[[123 125 135 133 128 131 135 119]
 [117 128 141 132 122 139 137 115]
 [117 128 141 132 121 139 138 114]
 [132 123 126 134 136 121 131 126]
 [116 130 132 131 116 141 137 111]
 [118 129 135 131 119 139 137 113]
 [120 125 157 134 133 135 138 121]
 [119 117 132 134 128 128 135 116]
 [121 109 132 135 136 121 133 120]]
Indices start at 1.
Which number is the entry in row 3 and column 1? 117
Which number is the entry directly below 129? 125
The entry at row 1, column 2 is 125
The entry in row 1 and column 1: 123
The bottom-left entry -> 121
The entry at row 2, column 1: 117
The bottom-right entry: 120
The top-right entry: 119
The entry directly above the smallest entry is 117
The entry at row 1, column 3 is 135
Which number is the entry at row 3, column 2? 128
Which number is the entry at row 2, column 2? 128

Read these off the row that follows.
1) Give the entry just left of the largest entry.
2) Give the entry just right of 126.
[126, 138, 105, 145, 134]
1) 105
2) 138

X =
[[110 134 131 107 120 153]
 [116 131 140 127 112 143]
 [108 137 135 118 123 135]
 [107 139 135 120 125 130]
 [116 139 140 141 129 104]
 [143 121 125 136 130 126]
 [135 124 109 109 148 134]
 [116 132 127 107 124 150]
 [117 136 135 130 129 118]
 [100 143 134 109 129 136]
 [113 131 140 121 109 153]
 [149 115 118 130 130 132]
 [148 113 129 136 113 148]
 [152 111 117 125 125 144]]
Rows and columns are numbered from 1.
The top-left entry is 110
The entry in the bottom-left corner -> 152
The entry at row 3, column 1 is 108
The entry just right of the smallest entry: 143
Report the entry at row 2, column 1.
116
Report the entry in the bottom-right corner.
144
Report the entry directly below the smallest entry.
113
The entry in the top-right corner -> 153
The entry at row 2, column 3 -> 140
Report the entry directly above the smallest entry.
117
Report the entry at row 1, column 2.
134
Report the minimum.
100
The entry in row 1 and column 3 is 131

Questions about the grid below. Indices start at 1.
1) Find the entry in row 3 and column 1.
2) Find the top-right entry.
3) Find the entry in row 1 and column 3.
4) Find the top-left entry.
5) Find the top entry of the column that holds the largest entry.
6) Find the bottom entry of the column that holds the smallest entry.
7) Find the entry at row 3, column 2.
8) Find the entry at row 1, column 2.
[[130 122 147 120 127 133 127 128 125 105 134 131 120 124]
 [125 117 145 122 128 135 129 129 125 107 129 130 124 127]
 [120 111 141 126 132 140 133 135 124 111 124 125 125 131]
 [119 107 134 131 128 139 131 137 128 119 118 122 130 135]
 [130 136 110 136 127 119 127 129 133 150 125 128 132 131]
 [120 114 115 136 130 134 131 136 128 139 112 122 134 136]
 [119 111 132 132 129 141 130 138 126 121 116 124 133 135]
 [134 134 145 119 128 129 128 119 125 109 142 132 120 121]
 [137 146 135 121 126 119 125 118 131 123 140 134 124 118]
 [131 136 108 135 128 121 129 129 131 151 125 130 134 131]
 [137 146 115 130 127 115 125 123 129 143 133 132 129 126]
 [129 128 145 117 126 128 129 124 123 107 136 132 119 124]
 [126 121 145 121 127 135 130 127 125 108 135 128 124 122]
 [122 123 111 140 128 129 128 134 130 147 115 124 134 135]
 [124 116 146 122 129 137 128 132 124 107 131 128 122 129]
 [126 118 147 120 129 135 128 128 123 106 133 127 123 126]]
1) 120
2) 124
3) 147
4) 130
5) 105
6) 106
7) 111
8) 122

A =
[[135 130 139 139 128 132 128 135 133 143 132]
 [152 130 130 134 128 130 126 140 137 131 131]
 [142 130 129 137 127 132 125 152 131 132 129]
 [130 131 132 150 128 131 128 133 136 143 137]
 [132 135 130 135 128 132 127 134 135 138 149]
 [129 131 133 152 128 131 128 131 136 146 134]
 [144 128 150 131 128 134 129 134 130 137 129]
 [136 133 132 135 128 132 127 139 133 140 135]
 [129 135 128 134 128 135 128 134 131 140 153]
 [141 133 128 123 128 131 127 133 150 130 144]
 [152 131 129 125 128 130 127 136 144 131 134]
 [151 131 129 125 128 130 127 136 144 131 134]
 [142 129 130 145 127 130 126 148 133 131 128]]
Indices start at 1.
Give the entry in row 1 and column 2.
130
The largest entry is 153
The entry in row 1 and column 3: 139
The bottom entry of the column that holds the largest entry -> 128
The entry directly above the smallest entry is 134
The top-left entry is 135
The entry just left of the centre entry is 128
Give the entry in row 2 and column 1.
152
Give the entry directly below the smallest entry.
125
The entry in the bottom-left corner -> 142
The top entry of the column that holds the smallest entry -> 139
Give the entry in row 3 and column 1.
142
Give the entry directly below the centre entry.
132
Give the entry just left of 138.
135
The entry at the centre is 134
Give the entry in the top-right corner.
132
Give the bottom entry of the column that holds the smallest entry.
145
Give the entry at row 2, column 3.
130
The entry directly above the largest entry: 135
The minimum is 123
The entry just right of the smallest entry is 128
The entry directly above the centre entry -> 131
Give the entry directly below the largest entry.
144
The entry just left of the largest entry: 140
